A small network was trained on invented records. Each row is its activation on one of them, seen along a few directions.
Each row is followed by the record's values for the fields VILA, PAF, LUNUP, PEBAV, MOTO.
A field that a record lacks is written absent.
The largest differences between rows may come from other fields.
(in the rows, 500 means zero)
Random noise pushes rows far along 20 fixed directions. That doesn't count. These rows show it; they differ only by the noise:
[449 522 548 557 500 559 440 548 589 423 756 426 585 385 511 616 593 446
 413 473 681 472 532 520 473 663 605 450 486 440 501 650 489 397 526 535
 522 459 554]
[518 229 491 674 566 538 549 477 548 443 476 411 484 523 481 609 311 507
 263 351 614 503 582 483 265 498 375 594 557 511 517 576 310 625 526 540
 449 444 547]
[610 519 536 323 697 389 573 689 494 419 644 352 399 465 529 476 336 646
 685 665 425 601 571 425 413 319 250 589 511 686 660 652 436 462 689 614
 602 463 615]
[484 481 599 334 651 406 465 325 565 522 513 456 518 542 594 508 518 330
 544 236 534 337 589 622 548 506 610 499 652 333 365 550 508 343 465 661
 490 366 446]
[494 538 373 557 480 672 509 477 495 505 636 630 387 248 498 773 274 614
 646 626 548 458 489 567 409 556 658 476 581 443 608 387 613 194 415 538
 524 659 444]
[614 354 442 445 718 424 493 468 451 436 466 586 536 514 488 376 657 489
 490 330 512 471 431 313 666 404 581 506 492 295 395 331 425 840 399 326
 491 531 404]
[438 548 233 600 404 501 493 520 607 288 309 549 613 452 543 590 483 533
 512 576 479 652 647 572 331 615 442 539 429 531 528 784 656 508 445 515
 667 354 467]
[485 608 568 583 584 457 617 607 324 333 282 284 380 413 534 395 599 487
 652 224 507 485 680 405 432 583 382 421 598 519 441 585 409 575 526 534
 545 592 417]
[356 377 512 745 553 601 565 594 609 571 608 395 602 269 403 641 432 422
 422 593 633 535 303 436 493 556 528 453 339 372 347 575 490 664 665 486
 347 320 598]
[540 414 393 427 511 418 430 414 589 602 572 598 560 448 447 376 410 528
 652 574 414 548 445 601 494 376 521 571 464 336 441 505 590 479 429 427
 527 519 543]
[444 573 434 481 392 416 425 537 600 393 263 762 401 688 684 362 601 520
 529 557 527 373 663 615 627 568 648 595 326 624 378 357 495 476 412 475
 511 420 674]
[571 418 354 285 639 410 396 450 528 473 540 808 222 445 665 540 378 381
 542 510 463 430 596 502 528 489 704 594 578 341 430 454 607 488 455 526
 539 523 604]
[516 668 251 374 640 630 516 570 528 344 316 768 628 445 427 581 579 713
 614 596 268 298 551 491 615 629 587 338 405 484 403 589 563 570 412 430
 520 467 350]
[603 603 497 558 536 621 792 511 360 513 464 386 476 379 217 356 408 555
 625 381 350 407 302 628 338 518 323 532 624 383 567 500 607 336 644 547
 559 583 470]
[547 480 669 664 436 541 498 524 559 351 324 557 523 592 563 484 717 607
 396 397 548 554 611 442 685 438 273 480 320 592 371 493 554 554 584 626
 512 446 520]
[502 420 430 511 676 362 465 417 565 584 405 433 344 465 529 417 277 635
 741 584 574 603 741 408 585 267 505 287 418 451 483 480 378 408 370 498
 427 700 448]
[528 411 470 587 344 436 475 478 491 494 515 570 369 501 450 260 594 426
 411 567 503 594 490 405 626 591 430 496 310 447 398 702 539 591 519 450
 500 625 598]
[485 641 390 440 638 603 528 610 558 444 570 426 598 292 390 658 640 440
 520 410 562 503 396 526 398 510 597 376 594 371 525 386 678 540 589 531
 602 420 524]
[403 372 549 467 395 697 457 506 404 461 395 414 367 408 392 713 484 642
 427 561 414 495 555 341 496 577 264 402 449 784 480 545 472 581 547 658
 425 634 530]
[294 370 493 183 474 649 325 466 667 688 564 378 328 218 255 677 686 530
 484 510 389 432 423 350 483 640 320 298 393 577 449 571 724 545 553 767
 550 472 555]
[623 589 527 489 773 405 671 484 428 404 522 548 462 470 406 185 550 408
 645 326 432 367 552 566 558 555 560 469 473  90 371 617 590 451 521 427
 519 505 505]
[559 568 380 523 531 521 549 564 543 412 242 676 199 453 618 427 384 652
 619 392 560 398 563 524 499 456 552 562 652 585 531 382 419 327 603 548
 592 611 567]

[420 613 529 615 570 621 467 730 404 227 359 604 553 270 795 788 467 682
 754 498 470 499 611 421 507 559 512 634 656 636 439 538 466 532 586 489
 547 395 408] => VILA: kime / PAF: kad / LUNUP: nabor / PEBAV: kudi / MOTO: gil
[645 512 329 379 655 588 546 564 445 349 377 636 338 497 481 640 375 582
 400 439 370 488 609 433 362 466 424 452 669 541 587 541 514 580 573 557
 581 573 479] => VILA: kuno / PAF: fev / LUNUP: absent / PEBAV: zan / MOTO: gil
[431 381 345 563 236 460 458 350 558 828 249 436 609 583 331 524 322 481
 484 620 287 648 466 649 338 287 294 376 352 615 396 374 581 653 350 525
 363 550 459] => VILA: kime / PAF: kad / LUNUP: mak / PEBAV: posu / MOTO: gil
[514 359 531 552 567 460 620 400 535 576 374 436 488 649 478 373 411 666
 534 464 605 396 347 399 660 378 515 562 487 586 594 303 203 478 443 439
 425 478 352] => VILA: kime / PAF: fev / LUNUP: absent / PEBAV: rir / MOTO: gil
[473 543 529 210 572 613 386 373 427 319 592 448 430 569 589 826 596 380
 333 482 627 496 579 443 548 534 634 457 742 682 711 356 622 313 487 688
 590 519 515] => VILA: kuno / PAF: kad / LUNUP: nabor / PEBAV: kudi / MOTO: gil
[567 405 407 624 611 493 633 511 481 519 279 457 443 429 360 396 307 626
 599 577 384 687 485 428 442 246 253 458 450 427 490 541 553 621 627 470
 482 577 511] => VILA: kime / PAF: kad / LUNUP: nabor / PEBAV: posu / MOTO: gil
[454 543 223 309 333 542 408 321 617 382 225 678 614 532 451 487 688 343
 361 398 378 568 336 597 511 619 546 592 650 412 453 755 806 546 601 552
 719 280 506] => VILA: kuno / PAF: fev / LUNUP: absent / PEBAV: rir / MOTO: dal
[464 413 443 737 446 540 550 538 421 443 336 606 380 439 452 441 501 545
 504 575 522 571 600 448 480 528 460 502 299 426 458 311 625 628 366 390
 452 608 568] => VILA: kime / PAF: kad / LUNUP: peg / PEBAV: kudi / MOTO: dal
[517 428 485 471 502 469 529 427 542 738 712 516 597 477 645 767 201 361
 425 456 391 265 391 593 362 618 626 599 708 495 440 724 285 418 416 605
 364 311 220] => VILA: kuno / PAF: kad / LUNUP: peg / PEBAV: posu / MOTO: dal
[578 451 492 441 513 458 404 418 656 546 568 736 596 620 676 617 489 521
 337 452 439 359 561 479 675 568 582 490 505 491 371 781 349 481 439 572
 439 374 269] => VILA: kime / PAF: fev / LUNUP: absent / PEBAV: zan / MOTO: gil
[555 672 585 637 377 418 564 645 558 578 477 536 413 543 654 490 508 339
 407 497 510 540 484 620 444 482 445 522 439 580 439 482 581 468 666 614
 492 384 607] => VILA: kime / PAF: kad / LUNUP: mak / PEBAV: zan / MOTO: dal
[590 379 388 287 846 471 609 459 383 275 376 544 310 460 513 583 300 555
 609 589 406 619 507 338 507 351 382 641 553 449 626 497 629 592 624 552
 593 408 526] => VILA: kuno / PAF: kad / LUNUP: mak / PEBAV: zan / MOTO: gil
[588 654 524 219 326 388 377 540 462 422 543 520 498 650 689 428 630 401
 472 466 418 488 454 575 511 520 470 679 741 805 591 609 471 396 597 590
 672 486 545] => VILA: kuno / PAF: kad / LUNUP: nabor / PEBAV: kudi / MOTO: gil
[426 689 462 475 575 415 702 619 495 700 412 282 246 285 319 207 455 493
 828 501 377 405 410 454 436 614 395 337 427 407 504 679 544 377 619 553
 539 530 445] => VILA: kuno / PAF: kad / LUNUP: mak / PEBAV: rir / MOTO: dal
[518 338 446 618 622 400 505 408 646 639 437 542 705 432 400 307 415 492
 588 327 354 469 451 695 313 442 403 575 428 119 337 536 595 635 387 392
 503 341 437] => VILA: kime / PAF: kad / LUNUP: mak / PEBAV: zan / MOTO: dal
[685 497 668 466 661 463 665 526 240 310 659 324 599 668 501 458 435 508
 420 472 486 473 468 427 548 458 383 596 628 597 622 665 271 507 613 498
 451 536 465] => VILA: kime / PAF: kad / LUNUP: peg / PEBAV: rir / MOTO: dal
[436 513 438 301 526 421 415 316 501 557 419 467 564 438 538 471 542 274
 628 293 480 494 416 608 556 476 676 514 771 287 352 577 614 442 544 556
 540 423 478] => VILA: kime / PAF: fev / LUNUP: absent / PEBAV: rir / MOTO: dal
[442 657 578 439 594 372 596 641 417 615 547 162 418 587 456 434 379 300
 467 495 513 456 717 524 368 513 501 207 542 613 438 707 247 525 608 584
 325 575 608] => VILA: kime / PAF: fev / LUNUP: absent / PEBAV: posu / MOTO: gil
[479 583 521 584 604 596 647 585 319 499 508 432 234 441 397 398 586 398
 421 437 734 344 389 307 649 630 792 295 528 446 551 153 324 545 508 365
 376 791 544] => VILA: kuno / PAF: fev / LUNUP: absent / PEBAV: zan / MOTO: gil
[385 531 341 568 269 498 412 516 588 537 420 500 405 412 558 473 439 440
 444 485 522 478 534 573 301 734 525 538 578 630 548 729 457 387 466 528
 577 519 503] => VILA: kuno / PAF: kad / LUNUP: peg / PEBAV: kudi / MOTO: gil
[397 409 611 613 402 617 550 350 223 492 588 373 541 404 435 594 265 532
 635 653 487 479 524 441 625 629 503 457 528 554 441 691 357 351 420 484
 282 758 391] => VILA: kuno / PAF: fev / LUNUP: absent / PEBAV: rir / MOTO: dal
[515 469 424 477 589 435 673 422 407 561 382 468 305 469 514 522 249 364
 565 552 450 531 466 448 480 462 506 517 583 452 533 556 548 438 536 600
 467 468 408] => VILA: kime / PAF: fev / LUNUP: absent / PEBAV: kudi / MOTO: dal
[465 405 563 534 294 542 536 457 491 762 478 282 492 404 392 646 515 495
 465 325 375 500 378 428 332 546 221 462 562 623 511 542 488 567 436 681
 510 498 219] => VILA: kuno / PAF: fev / LUNUP: absent / PEBAV: rir / MOTO: dal
[544 605 640 673 405 448 465 639 410 555 839 386 469 515 520 569 483 384
 440 680 600 656 785 549 375 496 511 307 304 501 548 465 536 453 363 482
 388 721 596] => VILA: kime / PAF: fev / LUNUP: absent / PEBAV: posu / MOTO: gil
[448 527 573 728 377 589 543 395 521 490 429 550 484 484 603 672 342 461
 476 488 603 538 549 598 537 517 556 506 524 457 430 585 539 247 556 621
 423 464 465] => VILA: kuno / PAF: fev / LUNUP: absent / PEBAV: posu / MOTO: gil
[581 554 680 482 736 445 559 471 398 434 673 326 618 470 448 411 511 515
 686 358 552 564 529 531 505 339 531 490 594 264 526 405 500 429 512 418
 508 532 485] => VILA: kuno / PAF: fev / LUNUP: absent / PEBAV: zan / MOTO: gil
[459 401 213 349 507 521 439 274 738 699 538 568 531 316 369 474 347 575
 589 722 533 615 175 402 734 384 619 420 590 391 559 791 557 309 613 506
 573 514 358] => VILA: kuno / PAF: fev / LUNUP: absent / PEBAV: posu / MOTO: gil
[574 559 293 164 589 348 333 368 642 621 583 515 426 523 538 531 347 363
 500 566 430 590 639 565 476 371 601 302 677 480 525 789 530 335 522 630
 564 570 509] => VILA: kuno / PAF: fev / LUNUP: absent / PEBAV: zan / MOTO: gil
[590 617 382 502 543 406 616 610 565 625 532 453 444 399 489 397 542 476
 560 646 569 684 230 281 748 289 488 361 500 528 557 538 510 559 716 513
 561 538 388] => VILA: kime / PAF: fev / LUNUP: absent / PEBAV: posu / MOTO: gil
[544 485 613 496 495 446 475 451 475 431 670 401 647 550 478 344 602 502
 500 526 623 638 417 430 708 412 528 511 518 433 481 681 405 471 621 411
 491 562 561] => VILA: kime / PAF: fev / LUNUP: absent / PEBAV: posu / MOTO: gil
[533 314 482 473 602 413 479 468 467 448 368 531 483 646 551 456 369 362
 363 411 458 545 597 559 381 370 437 648 576 444 397 495 465 742 540 470
 448 406 678] => VILA: kuno / PAF: kad / LUNUP: peg / PEBAV: posu / MOTO: gil
[419 352 861 447 596 494 406 549 775 614 647 502 415 462 488 468 700 594
 516 446 571 404 555 541 598 420 251 584 231 463 386 353 684 417 648 742
 511 255 751] => VILA: kime / PAF: kad / LUNUP: mak / PEBAV: rir / MOTO: dal

Here are new rows. What are their fields?
[434 650 431 365 456 315 464 494 520 660 442 557 412 648 462 288 618 270
 496 738 308 461 558 527 632 608 575 277 137 494 349 525 639 621 376 478
 401 449 587] => VILA: kuno / PAF: kad / LUNUP: mak / PEBAV: zan / MOTO: dal
[558 587 593 606 494 519 589 652 455 655 587 548 262 321 470 362 485 486
 608 363 518 343 363 555 445 515 560 510 555 369 452 251 476 419 581 481
 471 657 575] => VILA: kime / PAF: kad / LUNUP: peg / PEBAV: posu / MOTO: gil
[372 591 296 503 229 563 415 329 631 580 267 613 544 586 550 605 424 561
 528 680 525 515 396 674 524 519 670 500 497 712 600 316 594 256 371 524
 555 462 444] => VILA: kuno / PAF: kad / LUNUP: mak / PEBAV: zan / MOTO: dal
[586 513 274 607 316 502 424 485 716 520 477 610 639 447 599 654 603 586
 415 475 597 708 381 452 462 391 463 547 588 568 649 511 604 507 419 512
 740 459 233] => VILA: kuno / PAF: fev / LUNUP: absent / PEBAV: posu / MOTO: gil
[409 633 640 399 462 466 380 595 489 537 549 462 535 559 683 649 564 565
 631 405 506 283 710 604 402 581 643 500 551 685 494 278 338 434 307 506
 445 485 471] => VILA: kime / PAF: kad / LUNUP: mak / PEBAV: rir / MOTO: dal
[551 563 430 722 549 554 747 737 433 320 735 602 448 347 437 488 665 643
 568 615 558 393 427 358 369 817 568 672 229 359 741 323 602 559 257 283
 662 457 314] => VILA: kime / PAF: fev / LUNUP: absent / PEBAV: posu / MOTO: gil
[570 658 510 494 514 469 542 555 369 423 626 432 764 639 488 520 480 427
 514 675 411 553 554 640 471 488 521 457 448 544 526 547 511 521 441 418
 448 492 525] => VILA: kuno / PAF: kad / LUNUP: mak / PEBAV: zan / MOTO: dal
[683 471 529 451 401 438 456 468 562 712 558 644 559 515 680 608 422 612
 569 382 367 440 318 508 566 311 427 656 704 620 512 437 371 448 478 587
 532 489 194] => VILA: kime / PAF: fev / LUNUP: absent / PEBAV: rir / MOTO: dal
[491 590 456 748 298 437 633 524 495 648 450 389 665 728 451 476 492 306
 229 584 512 522 486 559 467 552 497 341 340 623 446 587 346 643 410 472
 334 461 397] => VILA: kuno / PAF: fev / LUNUP: absent / PEBAV: posu / MOTO: gil
[567 627 624 548 506 381 590 657 434 551 372 634 225 468 852 634 481 353
 597 471 402 461 502 432 606 447 443 598 521 625 384 349 586 551 580 699
 489 374 396] => VILA: kime / PAF: kad / LUNUP: mak / PEBAV: zan / MOTO: dal
[558 437 477 504 803 436 534 496 647 308 505 562 288 424 591 600 326 443
 516 476 647 706 700 538 342 342 476 576 501 233 597 487 790 372 646 639
 655 315 714] => VILA: kuno / PAF: fev / LUNUP: absent / PEBAV: zan / MOTO: dal
[476 383 452 361 446 470 304 386 604 590 599 407 604 296 549 596 714 296
 368 226 532 577 153 357 573 550 533 492 753 406 412 683 534 689 630 568
 606 384 329] => VILA: kime / PAF: kad / LUNUP: mak / PEBAV: zan / MOTO: dal
[528 347 535 582 640 441 557 615 576 502 585 482 302 423 552 434 445 524
 472 517 650 533 376 322 481 452 467 635 434 485 606 376 412 583 613 456
 549 410 582] => VILA: kuno / PAF: kad / LUNUP: nabor / PEBAV: kudi / MOTO: gil
[424 425 608 470 367 503 186 601 630 443 478 614 491 417 709 479 558 465
 404 343 504 521 593 620 425 527 439 657 687 600 293 778 417 559 768 523
 516 445 814] => VILA: kime / PAF: kad / LUNUP: nabor / PEBAV: kudi / MOTO: gil
[656 708 507 664 579 429 593 768 581 577 446 700 481 606 666 434 499 610
 516 588 459 380 539 521 604 367 503 430 387 634 461 301 373 538 515 446
 429 491 416] => VILA: kime / PAF: kad / LUNUP: nabor / PEBAV: kudi / MOTO: gil
[518 484 685 512 537 305 384 438 660 669 570 452 434 614 681 401 562 415
 495 301 624 426 662 587 512 409 527 458 495 465 458 355 425 341 368 605
 483 469 436] => VILA: kime / PAF: kad / LUNUP: nabor / PEBAV: kudi / MOTO: gil
